Each row below holds a small network's activations on one input, seen along a few directions.
Each table varies a few parts of the input and shows all the possible inputs, shuffled.
Descriptions start from the smaller parts, as in this example, which fits no table here: one of 3 separate values, together with either a single point or one of 9 places along a line or (one of 4 places along a line, together with one of 8 places around a ring).
Shared parts are said once, and a part with two or three values counts as separate values.
In the rows, 128 means zero.

Other details of the inputs shift rows strongly along two fixed directions, in all tables alike. That doesn't count.

A family of inputs:
R1: [102 142 112 148 118 133 118  89 118  96 123  95  20]
R2: [133 131 124 136 133 124 136 126 128 130 126 130 133]
R3: [133 125 130 131 131 129 133 127 125 129 123 131 134]
R4: [ 96 142 134 136 127 128 102  93 118 111 125 101  49]
R5: [136 125 129 127 132 129 132 128 124 126 123 131 133]
R6: [133 121 122 131 126 129 130 132 124 130 126 127 133]
R7: [ 71 141 169  72 150 122  42 136 136 183 167 116 139]
R8: [134 130 130 133 132 128 136 130 128 130 125 129 133]
R9: [149 116 131 129 122 165 153 116 111  96 140 145  90]
R10: [130 129 126 133 123 127 137 131 133 121 124 131 132]
R11: [129 124 127 132 123 127 132 128 128 119 124 132 134]
R12: [134 121 121 130 126 128 136 130 126 127 126 125 129]
R13: [136 126 118 131 124 130 136 131 124 128 124 126 127]
R14: [131 124 127 126 124 126 131 130 129 119 122 133 134]
R15: [135 128 120 132 126 125 134 135 129 134 126 126 132]
R16: [ 66 145 175  73 148 121  43 133 141 175 164 122 143]
R17: [134 121 120 131 124 131 134 131 125 128 123 127 128]
R18: [133 125 130 131 132 127 136 125 126 128 126 129 133]
R19: [127 124 128 129 123 126 131 130 130 124 122 133 138]
R20: [136 130 127 134 129 130 138 126 124 126 124 130 128]
R21: [130 132 126 133 123 122 134 131 133 125 125 132 135]
R22: [136 132 129 133 133 126 133 128 132 131 127 129 137]
R23: [134 126 120 133 126 130 136 134 128 128 125 125 127]
R24: [127 125 129 127 124 124 133 129 132 123 126 131 139]
R25: [129 129 121 136 124 123 137 127 133 121 124 133 132]
R26: [132 131 124 134 123 126 135 127 136 120 126 131 133]
R27: [138 127 117 135 126 130 136 130 130 126 126 125 126]
R28: [130 130 125 131 122 126 135 129 130 122 124 132 133]
R29: [136 121 121 126 127 129 131 133 124 127 124 126 130]
R30: [168 117 128 127 138 120 158 165 136 156 127 158 225]
Each input here is: one of 3 separate values, together with either a single point or one of 9 places along a line.
The inputs of R4 and R11 match in every part but the choice among 3 separate values. If R22 is changed in the same way as R4 into R11, which row does it become? -> R26
Change only the choice among 3 separate values in R8. List by row number the other rows that result. -> R10, R23
Change only the place on the line of 9 in R29. List by row number the other rows that result. -> R1, R6, R12, R13, R15, R17, R23, R27

A family of inputs:
R31: [130 128 124 129 132 127 125 130 126 138 128 122 127]
R32: [127 129 125 129 129 125 127 129 128 133 126 124 127]
R33: [129 128 125 128 130 126 126 129 127 134 127 122 126]
R34: [128 126 134 121 129 134 125 129 126 129 134 132 129]
R35: [124 129 133 125 127 128 125 127 131 125 129 132 131]
R36: [126 132 126 133 128 120 127 127 130 131 122 124 130]
R37: [124 130 130 127 127 125 126 128 131 128 127 129 131]
R38: [127 130 125 132 129 122 127 128 129 132 124 123 129]
R39: [125 131 127 130 127 123 127 128 131 129 124 126 130]
R40: [129 128 125 129 131 125 125 130 127 136 127 122 128]
R41: [128 126 130 123 129 131 125 129 127 131 132 129 129]
R42: [126 129 127 129 128 124 126 128 129 130 126 125 129]
R43: [123 132 129 130 127 122 126 127 133 126 125 128 131]
R44: [127 126 133 121 130 136 124 128 124 130 135 131 125]
R45: [125 130 128 129 127 124 126 128 130 128 126 127 130]
R46: [135 127 108 155 111 152 155  94 109  74 119 114  31]
R47: [124 130 131 126 127 127 126 127 130 126 128 130 130]
R48: [126 133 126 134 128 118 128 127 133 129 122 125 133]
R49: [125 127 134 122 128 133 125 128 127 127 133 132 129]
R50: [130 126 127 126 131 131 126 131 125 134 131 126 127]
R51: [125 127 133 124 128 130 125 128 129 126 131 132 130]
R52: [124 130 131 128 126 125 128 126 132 123 127 131 131]
R53: [125 128 131 125 128 128 125 128 129 128 130 130 130]
R54: [128 128 127 127 128 128 126 129 128 131 129 127 129]
R55: [129 126 130 123 130 133 125 130 125 132 133 129 127]
R56: [123 131 131 129 126 123 126 127 133 126 126 129 132]
R57: [128 129 125 131 129 124 127 129 128 134 125 123 128]
R58: [127 128 129 126 128 129 126 129 128 130 130 128 128]
R59: [126 128 129 126 128 127 126 128 129 128 129 128 130]
R60: [127 129 125 130 129 123 126 128 129 131 125 124 130]
R61: [125 127 134 123 128 131 126 127 128 125 132 133 131]
R62: [130 127 126 126 131 129 125 131 126 136 130 124 127]
R63: [124 132 128 131 127 120 127 127 133 127 124 127 131]
R64: [124 129 135 124 127 130 126 126 130 123 130 133 130]
R65: [123 130 135 126 126 128 127 125 132 121 129 134 131]
R66: [129 127 126 127 130 128 126 130 127 133 128 124 128]
R67: [129 126 131 123 130 135 125 129 124 130 134 130 125]
R68: [129 126 128 125 130 132 125 130 125 133 132 127 126]
R69: [130 128 124 128 132 128 126 130 125 136 129 123 126]
R70: [123 131 134 126 127 126 126 126 133 123 129 132 131]
R71: [129 127 127 126 130 129 125 130 127 133 130 126 128]
R72: [124 133 127 132 128 118 127 127 133 129 123 125 132]
R73: [126 127 133 123 129 131 125 128 128 128 132 131 128]
R74: [126 129 128 128 128 126 125 128 129 129 128 127 129]
R75: [126 127 131 124 128 130 125 129 128 129 131 130 129]
R76: [194 100 101 151 117 146 202 151 120 107 116 161 177]
R77: [126 131 126 131 128 121 127 128 130 130 123 125 131]
R78: [128 126 132 123 129 133 125 129 126 129 133 130 128]
Describe the family of inputs behind these rows. -> one of 6 places along a line, together with one of 8 places along a line
The inputs of R40 and R46 match in every part but the place on the line of 8. If R36 is changed in the same way as R40 into R46, which row does it become? -> R37
A walk changes only the place on the line of 6. It starts at R63 and steps to R39. List the rest of the walk in order. -> R42, R76, R66, R62

A family of inputs:
R79: [130 123 136 136 115 152 147 103 117  80 127 144  85]
R80: [ 57 163 150 113 150  76  44 119 146 188 129  84 124]
R81: [125 118 133 132 110 153 145 108 120  77 129 142  86]
R82: [135 135 101 164 115 122 153 114 124 105 105 111  84]
R83: [158 110 146 109 125 139 155 164 135 133 135 180 225]
R84: [145 117 120 133 129 163 147 113 106 106 142 130  73]
R85: [131 130  98 160 114 119 150 112 123 105 107 111  88]
R86: [156 122 135 131 130 109 158 154 151 135 120 166 232]
R87: [176 110 115 120 141 127 150 175 128 174 125 140 218]
R88: [152 118 130 125 125 109 156 159 153 132 121 166 235]
R89: [ 73 152 150  95 160  97  40 127 132 199 140  80 116]
R90: [147 119  99 144 124 140 144 119 108 115 118 106  77]
R91: [ 66 149 166  77 151 124  38 129 133 187 166 102 112]
R92: [127 140 122 152 110 127 151 107 137  79 111 132  91]
R93: [142 112 117 129 122 163 144 118 107 103 144 127  74]
Describe the family of inputs behind these rows. -> one of 3 separate values, together with one of 5 places around a ring
The inputs of R86 and R79 match in every part but the place on the ring of 5. If R88 is changed in the same way as R86 into R79, which row does it become? -> R81
Change only the place on the ring of 5 in R83. List by row number the other rows that result. -> R82, R87, R91, R92
